[[ 12   3  41  18  30  34]
 [ 24  55 -20  -9 -17 -44]] Answer: 34

[[ 63 -24  13  27]
 [ 10  34  38  31]] Answer: 27

[[ 14  23 -23 -29   8]
 [-41 -24 -14  -7 -50]] Answer: 8

[[-50  56  20 -57 -42 -69  60]
 [-29  38  -2 -48 -30 -61  48]] Answer: 60

[[-16   7  -1 -19  -1]
 [-11  -9  62  27   4]] Answer: -1

[[-11 -25 -37  25   7  -8  -7]
 [-34 -38 -24   7  -4  68 -34]] Answer: -7

[[  1   3 -17   7 -65]
 [ -2   1   3  -3  -4]] Answer: -65
---
Q:
-25  -38    7   54   47
-12   13   49   65   -7
A: 65

Q: -52   32   -3   27  -13
A: 27

Q: -6  13  10  51  -3   6
A: -3

Q:
  1  -59    5   13   16   10  -48
  0  -67    9   12   20   10  -53
A: 10

Q: -37  -21   18  -28  -41  -51   20
A: -51

Q: -17  -60  -19   -9
A: -19

Q:
 16   -3   -8   14   15
 50   -8    7   36   -8
 -7   14   10  -19   -6
A: -19

Q: -69  -23   -6    5  -21   -7
A: -21
---
[[ 64  42   7 -27 -38]
 [ 39  63  64  44   3]
 [ 65  63  43   8 -24]] 7

[-30  59 -13 -16] -13

[[ -8 -10 -28 -55  -8   9]
 [  4 -60 -11 -63 -19 -37]] -28

[[-18  -1 -51  24  33]
 [-51 -18 -64  67  68]] -51

[ 35 -38  32 -68 -15] 32

[-59  -6  49  27  46 -67] 49
---
[ -6  65  48 -42  59  21] >> -42

[[ 17  67  10  -4 -44 -53]
 [ 35  54  52 -25 -48 -57]
 [-71  67 -22 -46   8 -66]] >> -46

[[ -4   6  28   3  46]
 [ 45  11   4 -45  -4]
 [-38  55  -1 -16   9]] >> -1

[-19 -34  10 -18 -54   6] >> -18

[[ 31  58 -36  17  34]
 [ 15  63 -25  21  50]] >> -25

[ 56 -45 -62  32 -31 -60] >> 32
---
[[30, 61, 83, 42, 87, 19, 44], [49, 42, 55, 81, 51, 64, 69]] result: 87, 83
[39, 204, 221, 78, 193, 126, 52] result: 221, 204
[40, -17, 45, -49, 48, 44, -20] result: 48, 45
[6764, 8598, 1220, 5575, 3675, 4016, 8166] result: 8598, 8166
[[197, 894, 716, 236, 927, 298], [158, 821, 670, 214, 791, 203], [180, 870, 724, 213, 901, 275]] result: 927, 901
[20, 38, 47, 78] result: 78, 47
[-488, 591, -449, -929, 626] result: 626, 591
[[16, 16, 63, 118], [194, 194, 214, 236]] result: 236, 214
[[774, 303, 976, -38, -349], [255, -269, 573, 878, -602]] result: 976, 878
---
((-7.869, -11.415, 15.955, 14.691, 9.188), (-9.982, -14.714, 9.400, 15.068, -13.453), (-7.022, -2.335, -1.227, -7.408, 15.018)) --> 15.955
((-91.402, -89.879, 63.641, -14.770), (41.610, -54.387, 164.733, -14.770), (-58.098, 119.794, -173.175, 225.179)) --> -89.879
((-8.89, 10.34, -8.92, 11.19, 6.94), (15.05, 4.28, 10.12, 11.15, -12.26), (16.70, 16.56, -1.50, -10.55, 14.81)) --> -8.92
((-2.76, -1.25, 12.51, -13.17), (-4.95, -4.66, -8.00, -10.06), (-10.52, 8.10, 1.59, -9.96)) --> -1.25
((-106.526, 19.051, 1.326, -98.453, -34.883, 42.439, -105.397), (-115.525, 82.180, -110.695, 11.232, -143.101, 34.243, -167.958), (-91.627, -6.331, 135.771, -240.338, 21.679, -145.627, 47.115)) --> -34.883
((-1.75, -0.16, -0.61, -1.92, -1.34), (0.55, -0.49, 1.42, -0.67, 1.24), (0.27, -1.14, 0.82, 1.03, -2.24)) --> -0.61
((62.1, 176.5, 38.3, 13.0, -82.3, -50.2), (63.6, -92.1, -116.9, 199.7, -150.6, -50.1), (62.4, 16.4, -182.8, -93.8, 43.5, 171.5)) --> 13.0
((-19.7, -10.9, 61.1, 43.1, 43.1, 138.3, 33.5), (146.9, 160.0, 76.5, 87.9, 87.9, 49.9, -72.3), (106.6, 181.4, 200.3, 117.6, 117.6, -125.3, 33.8)) --> 43.1
---
-1.19   1.04   0.46   0.39   1.59 => 1.59, 1.04

 -58.03   148.47   -77.48    29.68
 -65.63   147.14   -19.70   -23.44
 -23.52   110.81  -123.73     1.41
=> 148.47, 147.14

-172.20    24.30   -33.25  -179.80   164.12 => 164.12, 24.30

 0.82  -1.58  -1.36  -0.32   1.85 => 1.85, 0.82

 0.181  -0.141   0.078   0.136  -0.007
 0.163  -0.132   0.092   0.135  -0.057
-0.135   0.177  -0.080  -0.118   0.047
=> 0.181, 0.177

-0.014  -0.190  -0.126   0.237  -0.051   0.068  -0.159
 0.000  -0.181  -0.067   0.179   0.020   0.176  -0.158
-0.094   0.176   0.089  -0.220   0.037  -0.161   0.121
=> 0.237, 0.179

  2.26   -7.21  -11.85   13.14    4.23    2.03   -7.02 => 13.14, 4.23

 0.11   0.06  -0.08   0.04
 0.22  -0.08  -0.14   0.08
 0.08  -0.05  -0.15   0.15
=> 0.22, 0.15

-13.972  -17.788  -13.970   -8.434   -8.166   -6.050
 18.195   -7.940   10.186   -7.035   -5.957  -11.747
-19.547  -12.400   -9.900  -16.329  -20.571  -17.877
=> 18.195, 10.186
---
[-27  71 -18  62] >> 71, -27

[ 69 -51 -27 -38 -43 -46] >> 69, -51

[38 16 28 63 33] >> 63, 16

[-37 -20  63  11 -13] >> 63, -37

[-22  68 -26   9  71  22] >> 71, -26

[[ 52  71 -40   0  10 -19  14]
 [ 27  47  13 -47 -18 -17  25]] >> 71, -47

[ 52 -56 -12 -25] >> 52, -56

[-36   7 -51 -40] >> 7, -51

[[ 51 -39 -64 -35 -65 -17]
 [ 53 -39 -58 -30 -61 -13]
 [ 45 -36 -66 -38 -65 -19]] >> 53, -66
---
[[63  0 21  5]
 [14  0  2  4]] value 5, 14

[-33 -32 -51  33] value 33, -33

[[ 41  68  -5 -11 -18 -52  27]
 [ 26 -27  39 -21  32 -11  -4]
 [ 17  40   5 -12  -5 -32  -9]] value 27, 17

[-38 -21  62 -22] value -22, -38

[[-64  -8 -62  31  55  12]
 [ 35  27  37   5 -20  10]] value 12, 35

[[-31  52  -3  34]
 [ 24  -1 -14 -62]
 [-31  41 -54  15]] value 34, -31

[ 35   8  64  51 -15] value -15, 35

[[-61  11  15  71 -13]
 [-36 -30  33  48 -63]] value -13, -36

[ 18  66 -13  -3  24  -8] value -8, 18

[[ -6  60  22  37   1  -7  63]
 [ 58  40   7 -21  -1  16  44]] value 63, 58
---
[[ -6 -58 -47 -54 -36]
 [ 34 -31 -71 -56 -10]]
-36

[[-15  27  51  25  22 -16  -4]
 [-25  25  49 -16  -1 -32 -30]]
-4

[[  1   1  -1  -2  -1]
 [ 10 -39  11  61  54]]
-1

[[  4  22  22  28   3  29 -41]
 [ 66  -6  40   9  38 -42  70]]
-41

[[ -9  23  22   0  35 -26  55]
 [  0 -44 -28 -14  -7  56 -47]]
55

[[ 37 -28 -23 -51 -44  35]
 [-64  64  -4  49  50  18]]
35

[[ 59 -19  -3  47 -18 -29  51]
 [  0  13   8  -5  19   5 -23]]
51

[[-62  21  39 -26]
 [-14 -29  -7  10]]
-26

[[-19   2  37  -5 -38 -10  41]
 [-59  17 -37  19  42 -21  -3]]
41

[[ 25  34  19   0]
 [-53 -10   6 -35]]
0
---
[55, 88, 243, 70] --> 55, 70
[[6269, 6673, 2480, 9048, 7171, 5759], [6726, 3189, 6078, 9360, 3520, 6074]] --> 6269, 6074
[[11, 71, 57, 8, 3, 2], [60, 75, 19, 60, 22, 65], [67, 66, 0, 19, 68, 89]] --> 11, 89
[1, 2, 7, 1, 7] --> 1, 7
[[-597, 933, -227, -377, 150, -955, -743], [-704, -138, 276, -151, -130, -681, -704]] --> -597, -704
[[19, 14, -24, 5, -12, -2], [1, 40, -20, -10, -15, 16], [-47, -40, -9, -4, -5, 20]] --> 19, 20
[481, 322, 477, 106, 995, 755, 921] --> 481, 921
[[44, 47, 44, 26], [47, 17, 43, 31], [23, 78, 34, 25]] --> 44, 25
[[-14, -18, 4, 25, 33], [9, 3, -20, 9, -27]] --> -14, -27
[2, 3, 5, 1, 3, 2, 8] --> 2, 8
